A small network was shown many inputs. Here are its activations along a few directions, one row for each input.
In each table, some parts of the input vary, and every possible input appears once, in random order.
A made-up example of a description, with smaller parts first: one of 8 places around a ring, together with either a single point or (one of 2 separate values, together with one of 4 places along a line) or one of 9 places along a line.
Shared parts are said once, and a part with two or three values counts as separate values.

A family of inputs:
row 1: [  31  -15   28   32   67 -106  -60   27  -48   12  -47]
row 2: [ 77  46 -46   0 -15 -50 -15 -14  20  24  64]
row 3: [ 71  41 -50 -25 -18 -33 -36  -6  26  47  53]
row 4: [-29   8  35  62 -10  43  32  12  18  45  -2]
row 5: [ 73  27 -36 -74 -13 -21   6 -58  10  -2  24]
row 6: [-49 -23   9  53  17  45 -38  -2  -2   3  45]
row 7: [-21 -38 -18  -1 -23  59  55  11 -11 -16 -33]
row 8: [ 72  35 -37 -57 -22 -36  17 -55   0 -20  30]
row 9: [ 66  30 -41 -82 -25 -19  -4 -48   6   3  18]
row 10: [ -5  -7  37 -44  25 -73 -14  22  27 -71 -71]
row 11: [-15  21  52 -21  37 -68 -33  99  28 -11   8]
row 12: [ 24 -27  32 -25  61 -91 -24 -16 -68 -31 -82]
row 13: [-35  -4  46  60 -19  36  21   1  21  47  11]
row 14: [-56 -32  37  -4 -12  50   4 -47 -22 -15   4]
row 15: [-60 -18  45  -5 -15  44  43 -46  -9   4  -8]
row 16: [ 67  56 -52  -3 -27 -54 -22  -4  15  25  55]
row 17: [-11  -5   5  62 -15  50  33  41  19  32  -7]
row 18: [ 61  45 -44 -60 -34 -40  10 -46  -5 -20  21]
row 19: [-58 -40  15  -5   2  53  -6 -41 -26 -38  13]
row 20: [-52  -4  41  52   0  36  12  -8  15  45  24]
row 21: [-19 -18  11   5 -30  58  64   2  -5 -10 -38]
row 22: [-29 -23 -21  -6   5  75  16  -1 -28 -35 -16]
row 23: [-22  10  56 -77  28 -54   2  57   7 -54 -25]
row 24: [  3   4  34  12  31 -87 -50  64  49 -29 -37]
row 25: [-48 -16  32  53   4  42 -28  -8   3  26  36]
row 26: [  1 -18  23 -37  51 -88  -8   0 -23 -40 -77]
row 27: [-51 -16 -26  54  24  44 -30  13  -3  11  28]
row 28: [ 78  38 -44 -17  -6 -35 -26 -16  30  42  58]
row 29: [-43 -18  50   3 -34  43  52 -37  -4   5 -20]
row 30: [-13 -24 -25  56  -8  51  23  50  13  25  -2]
row 31: [-20 -38 -27  -6 -14  68  37  14 -22 -28 -25]
row 32: [   8   -7   19   20   57 -103  -44   43   -2    3  -43]
row 33: [-12 -23 -35  52   2  61   5  53   2  12   6]
row 34: [-60 -33 -19  -4   8  51   2 -26 -27 -30  -3]
row 35: [-20  -7 -28  52  20  67 -16  39  -5   6  16]
row 36: [-37  -6  39   5 -26  51  63 -27  -6   4 -33]
row 37: [ 63  44 -45 -68 -40 -28  -5 -42  -6  -8  11]
row 38: [ 68  56 -53 -11 -33 -42 -37  -1  14  36  45]
Changing only one part turns row 20 into row 15. The same change can be made to row 17. Which row results? -> row 21
What do these inputs look like to the network? -> one of 2 separate values, together with either one of 4 places along a line or one of 5 places around a ring or one of 10 places around a ring
Change only the place on the ring of 5 in row 18. List by row number the other rows that result. -> row 5, row 8, row 9, row 37
Change only the choice among 2 separate values in row 18. List by row number the other rows that result. -> row 16
A walk changes only the place on the line of 4. It starts at row 12 and steps to row 26. List the rest of the walk in order. -> row 10, row 23

A family of inputs:
row 39: [-21 -14  -8  -1 -10  39  10 -17  -3 -17   1]
row 40: [-12   2  -2  25 -15  40   4 -13   2  29  31]
row 41: [ 79  43 -23 -53  -4 -84 -20  -4  23   1  10]
row 42: [ -3  -1 -20  28 -12  47  12   1  -2  25  22]
row 43: [-24  -8  27  -5  -1  13  23  12  -1  -9 -20]
row 44: [ 72  41 -18 -46   6 -93 -31 -22   3   0  18]
row 45: [-12 -16 -12   9 -10  37  21 -18 -11  -5 -11]
row 46: [-28 -17  18 -10  11  16   6  10 -11 -20 -13]
row 47: [-28 -15  30  28  22 -12 -15  13  -1   3 -15]
row 48: [-12   1 -17  18 -12  48   1   2   6  13  33]
row 49: [ 83  37 -36 -46   2 -83 -30  -5  -3  -1   4]
row 50: [-23  -7  25  27  11  -7  -2  30  12  -2 -20]
row 51: [-27 -18  15  22  23  -4 -18  29   2 -13 -12]
row 52: [-16  -7   1   4 -23  34  28 -15   7  -6  -6]
row 53: [-19 -19  14   0  11  15  16   9 -19  -8 -25]
row 54: [-29 -14  32  -3   9   9   8  -5 -14  -4 -16]
row 55: [-18 -20  12  31  23  -6  -8  27  -6  -1 -24]
row 56: [ -8   7  -8  23 -26  43  19   4  15  25  27]
row 57: [-21 -13   7   6 -12  30  13 -32  -6  -2  -2]
row 58: [ 68  39 -37 -57   6 -84 -38  -5   8 -11  16]
What do these inputs look like to the network? -> one of 4 separate values, together with either a single point or one of 4 places along a line
Changing only the choice among 4 separate values turns row 57 into row 45. The same change can be made to row 44. Which row results? -> row 49
Change only the choice among 4 separate values in row 42. List by row number the other rows that result. -> row 40, row 48, row 56
A walk changes only the place on the line of 4. It starts at row 48 and steps to row 39. List the rest of the walk in order. -> row 46, row 51
Which other rows agree with row 43 in the choice among 4 separate values? List them by row number. -> row 41, row 50, row 52, row 56

A family of inputs:
row 59: [-47  -7  29  36  21   6 -33  70   9  32  -1]
row 60: [ 39  26  32 -49   8 -73  -8 -31 -11  17  10]
row 61: [-60 -12  38   3  -9  20  60  14   6 -21 -26]
row 62: [ 37  36  -8 -51  -9 -62 -39 -43  11 -10  44]
row 63: [ 66   0 -48 -25   3 -59 -13  32   2 -18 -23]
row 64: [ 12  17 -24  51 -62  50  31 -53  20  59  27]
row 65: [ 48  34 -60 -38  -1 -46 -39  -3  19 -34  13]
row 66: [-56 -63  -5 -11  18  70  12 -46 -30 -34 -33]
row 67: [ 54  23   4 -36  22 -62   8  10 -14   5 -41]
row 68: [-33  -6  72  28  -6   6  21  32  58  -3 -21]
row 69: [-46 -30  24  -7 -13  60  27 -13 -49 -38 -34]
row 70: [ 16  17 -53   9 -31  97  26   4   6  37  83]
row 71: [-30 -34   2  90  60  -9 -52  29 -26   7   3]
What do these inputs look like to the network? -> either one of 2 separate values or one of 5 places around a ring or one of 6 places along a line

A family of inputs:
row 72: [ 62  27 -29  -6  10 -87 -42   4  16  -1   3]
row 73: [-43   5  44   2 -14  21  30 -32  12   9 -11]
row 74: [-17 -15  -7  38  15  47   1  52   7  -1 -21]
row 75: [ 47  37 -94  13 -61  75   7 -46  17  56  99]
row 76: [ 55  34 -81 -24 -73  82  36 -73   3  29  78]
row 77: [ 49  31 -30 -24  15 -81 -53  10  23  -9  17]
row 78: [-20 -10  42  43   0  22  20  18  32  21  15]
row 79: [ 52  28  -7 -74   7 -71 -20  -8  -3 -19   3]
row 80: [-24 -16  -3  31  -8  34  22  60  23  19 -17]
row 81: [-22 -12  46   2 -14  26  47 -10  24  -3  -6]
row 82: [-38 -27 -17  40  32  35   0  31 -19 -14  -6]
row 83: [-41 -29  34   3   0  32  -2 -43 -19  -4 -13]
row 84: [ 50  32 -15 -32  22 -78 -47  20   9   6  22]
row 85: [-46  -7  45   4  -9  22  23 -39 -15   6  -6]
row 86: [-45 -48   6  -1   9  31   5 -23 -33 -23 -16]
row 87: [ 63  23 -21 -48  -5 -80 -16 -23   4 -25 -17]
row 88: [-45  -5  40  44   4  17  -3 -12  -7  30  15]
row 89: [-35 -36   0   5  13  43   3 -13 -37 -35 -29]
row 90: [-41 -27  29  43  14  28 -29 -15 -12  20   8]
row 91: [-44 -46   1  39  23  28 -21   4 -26   0   5]
row 92: [ 50  27 -22 -66   1 -74 -26 -17  11 -33  -3]
row 93: [-34 -35  -5  45  27  40 -23  14 -30 -12  -8]
row 94: [-42   7  40  43   0  17   4  -5  20  33  10]
row 95: [ 60  31   0 -67   8 -71  -9  -9 -10  -7  -4]
row 96: [ 65  26 -10 -50   0 -80  -2 -16 -10  -8 -19]
row 97: [-27   3  23  42 -20  27  15  54  18   9   6]
row 98: [ 64  30 -17  -8  14 -87 -29  12   2  17   0]
row 99: [-19 -18  -2  -3   1  51  27  24  -1 -24 -42]
row 100: [-26 -19   2 -10 -21  38  49  33  15  -4 -38]
row 101: [ 58  35  -7 -24  23 -78 -36  19   3  18  15]
row 102: [-27   1  28   2 -34  31  42  26   9 -14 -14]
row 103: [-39 -30 -12   0  19  38  27   3 -26 -38 -26]
What do these inputs look like to the network? -> one of 2 separate values, together with either a single point or one of 5 places around a ring or one of 10 places around a ring
Changing only the choice among 2 separate values turns row 91 into row 86. The same change can be made to row 77. Which row results? -> row 92
A walk changes only the place on the ring of 10. It starts at row 88 and steps to row 90. List the rest of the walk in order. -> row 91, row 93, row 82, row 74, row 80, row 97, row 78, row 94
